These are the activations of a small neural network, seen along a few directions. Each row is one input.
In each table, some parts of the input vary, and every possible input appears once, in random order.
A made-up example of a description, with smaller parts first: ring(5) and (point or ring(11) or (values(3) and line(6))).
Shared parts are said once, and a part with two or three values counts as separate values.

Other details of the inputs vary at random and push rows far along two fixed directions, the same in every table; ignore that.

A family of inputs:
R1: -12 7 -4 4 -18 11 6 -6 12 4 15
R2: -27 -5 -29 25 -5 20 18 37 10 -14 -5
R3: -15 1 -22 10 2 11 -2 -4 13 9 3
R4: -2 5 -5 -5 4 3 -12 -14 7 17 3
R5: 3 3 -2 -5 19 -9 -10 10 -7 5 3
R6: -14 -4 -24 13 4 27 0 27 -7 6 -9
R7: -1 -5 -5 9 3 5 4 -4 -7 -7 -9
R8: 5 1 -2 -6 24 -15 -8 -1 -5 -3 11
R9: 1 4 4 -11 0 -3 -9 25 -6 17 -13
R10: -7 -6 -14 9 9 -2 -1 19 3 -1 -17
R11: 15 7 10 -7 31 -29 0 -28 -8 -22 34
R12: -7 2 -17 12 14 -1 11 11 1 -15 8
R13: -1 -6 -13 1 9 -4 -4 -32 26 4 9
R14: -8 0 5 7 -27 18 13 15 -6 -3 -8
R15: -3 -4 -7 14 1 9 8 -3 -6 -11 -5
R16: 4 -1 3 -5 16 -11 -8 4 -2 2 -5
R17: -9 -7 -16 6 12 2 -1 20 5 -2 -10
R18: -14 -2 -29 13 11 12 -2 -8 16 5 5
R19: 8 2 4 -1 14 -1 -1 -15 -13 -3 6
R20: 0 9 19 -15 -31 18 -4 27 -17 26 -17
R21: 9 4 11 -8 9 -3 -7 -10 -17 3 9
R22: 12 -5 10 0 9 -21 -2 -12 4 -11 3
R23: -1 -6 -10 12 9 10 1 1 -7 -3 -14
R24: -14 -2 -9 12 -25 26 14 30 -4 1 -18
R25: 1 1 -5 1 0 -9 -3 -23 12 -5 9
R26: 15 1 18 -14 22 -30 -7 -22 -6 -9 11
R27: -13 -2 -9 12 -13 3 14 23 6 -12 -4
R28: 8 -2 3 3 21 -3 0 -24 -10 -12 7
R29: -5 1 -4 -2 -12 2 5 -19 23 4 11
R30: 22 -5 18 -8 21 -36 -7 -30 2 -14 9
R31: 11 -8 3 7 8 -2 0 -18 -3 -9 -4
R32: -3 10 25 -24 -56 3 -4 15 8 24 -7
R33: 10 1 11 1 16 -4 1 -27 -12 -13 11
R34: -9 -7 -10 16 -21 25 12 24 2 -1 -17
R35: -1 6 3 0 2 -7 8 3 -2 -11 14
R36: -7 2 -7 8 1 17 1 12 -12 2 1
R37: -2 -2 -13 8 10 15 0 5 -8 1 -6
R38: -4 5 -3 4 9 -6 7 4 -3 -15 21
R39: 15 0 16 -10 17 -33 -4 -21 -4 -12 6
R40: -8 -3 -21 8 17 2 0 19 2 -2 -6
R41: 12 -10 -5 14 21 0 -2 -21 -2 -12 -4
R42: 2 0 -6 -5 -2 -5 -12 -9 11 10 -5
R43: 1 6 4 0 -5 11 7 2 -12 -2 4
R44: -2 8 17 -23 -26 0 -9 42 -8 30 -22
R45: 12 3 14 -7 20 -25 3 -22 -4 -20 20
R46: 1 6 6 4 -5 9 10 -6 -11 -9 12
R47: -17 -8 -27 24 6 6 11 23 8 -14 -11
R48: 3 6 6 -7 10 -12 -5 5 -8 0 11
R49: 1 -6 -2 7 -1 -7 7 8 8 -12 -2
R50: -11 -8 -13 19 -8 5 14 19 13 -16 -3
R51: -17 -1 -24 15 2 13 7 34 3 0 -9
R52: -5 13 19 -23 -40 9 -6 12 4 31 -2
R53: -3 6 -4 1 4 0 -3 -24 8 4 16
R54: 15 -2 16 -14 15 -30 -7 -17 -3 -8 2
R55: 11 -10 3 -2 12 -18 -5 -5 7 -6 -5
R56: -7 -3 -13 6 -4 4 2 -21 25 5 8
R57: 14 4 10 -8 21 -5 -11 -18 -18 2 11
R58: -2 4 -3 10 4 10 9 -6 -10 -14 20
R59: 5 3 36 -18 -54 13 2 23 -7 20 -18
R60: -6 -16 -26 25 8 20 5 8 6 -9 -16
R61: 0 -9 -8 18 -1 13 6 -1 0 -9 -9
R62: -5 3 -3 -5 3 -3 -5 26 -5 9 -3
R63: 3 -2 -3 -6 3 -4 -9 -27 21 15 4
R64: 4 -5 -1 3 4 3 0 -6 -7 -4 -9
R65: 7 6 8 -2 9 0 3 -13 -15 -9 19
R66: 2 -2 24 -23 -40 3 -15 51 1 39 -41
R67: -3 -1 -9 -2 -7 -5 -6 -8 14 5 -3
R68: -1 0 2 1 0 -12 8 5 1 -13 1
R69: -6 2 2 -3 -24 4 7 -17 24 5 13
R70: -1 -3 -11 -2 -1 -5 -8 -11 15 4 -2
R71: -3 -5 -8 6 8 14 -1 3 -6 -1 -9
R72: 15 7 38 -31 -19 1 -17 6 -20 28 -17
R73: 26 14 50 -42 -17 -10 -21 -7 -26 32 -8
R74: 0 1 4 3 0 9 8 -4 -9 -9 4
R75: -2 3 -5 -1 -10 -4 2 -12 13 -4 8
R76: 5 9 38 -22 -40 9 1 13 -15 16 -5
R77: 8 1 10 -5 17 -20 -2 -13 -4 -11 10
R78: -5 -4 -12 1 0 -1 -2 -23 25 7 6
Description of these inputs: line(6) and (values(3) or (values(2) and line(5))).
- The inputs of R16 and R26 match in every part but the line(6) part. If R41 is changed in the same way as R16 into R26, which row does it become? => R31
- The inputs of R48 and R8 match in every part but the line(6) part. If R56 is changed in the same way as R48 into R8, which row does it become? => R13
- A walk changes only the line(5) part. It starts at R31 and steps to R7. List the rest of the walk in order. => R28, R19, R21
- Which other rows does R77 become when the values(2) part takes its other values? List them by row number. => R33
- Which other rows does R42 become when the line(6) part takes its other values? List them by row number. => R25, R32, R67, R70, R75
- Which other rows does R78 become when the values(3) part takes its other values? List them by row number. => R3, R67
- A walk changes only the line(5) part. It starts at R36 and steps to R20. List the rest of the walk in order. => R33, R15, R61

A family of inputs:
R79: -16 -2 -20 17 -6 22 8 50 -13 -2 -23
R80: 7 11 38 -28 -36 -5 -5 -3 -3 19 4
R81: 5 2 2 2 3 -5 9 -25 6 -13 19
R82: -25 -12 -50 42 16 30 14 16 11 -16 -3
R83: 7 -4 -8 1 24 -16 -6 -17 7 -3 9
R84: -20 -1 -15 6 -29 32 3 42 2 20 -23
R85: 6 -1 -1 8 21 -8 3 -29 -3 -12 16
R86: 5 -5 -4 3 21 -14 -2 -25 5 -11 9
R87: -13 -2 -4 5 -19 23 4 60 -14 11 -28
R88: 16 14 52 -40 -45 -8 -13 6 -7 33 -11
R89: 1 -7 -29 17 47 -15 0 -33 12 -23 18
R90: 7 3 6 -14 7 -16 -12 -9 2 10 -1
R91: -21 -11 -35 21 -4 20 5 32 13 2 -21
R92: 7 -2 -1 8 16 -6 3 -28 6 -17 18
R93: 12 7 31 -29 -20 -14 -15 0 -3 21 -11
R94: 10 2 17 -8 11 -8 0 5 -21 -9 2
R95: 4 7 15 -9 -14 -6 0 -17 -1 -1 13
R96: 6 1 6 -2 5 -6 5 -25 2 -8 11
- The inputs of R96 and R88 match in every part but one. If R86 is changed in the same way as R96 into R88, which row does it become? => R93
- What is each input in this table made of? => values(3) and (point or line(5))
- Which other rows does R79 become when the values(3) part takes its other values? List them by row number. => R87, R94
- Which other rows agree with R91 in the values(3) part? List them by row number. => R81, R82, R83, R87, R92
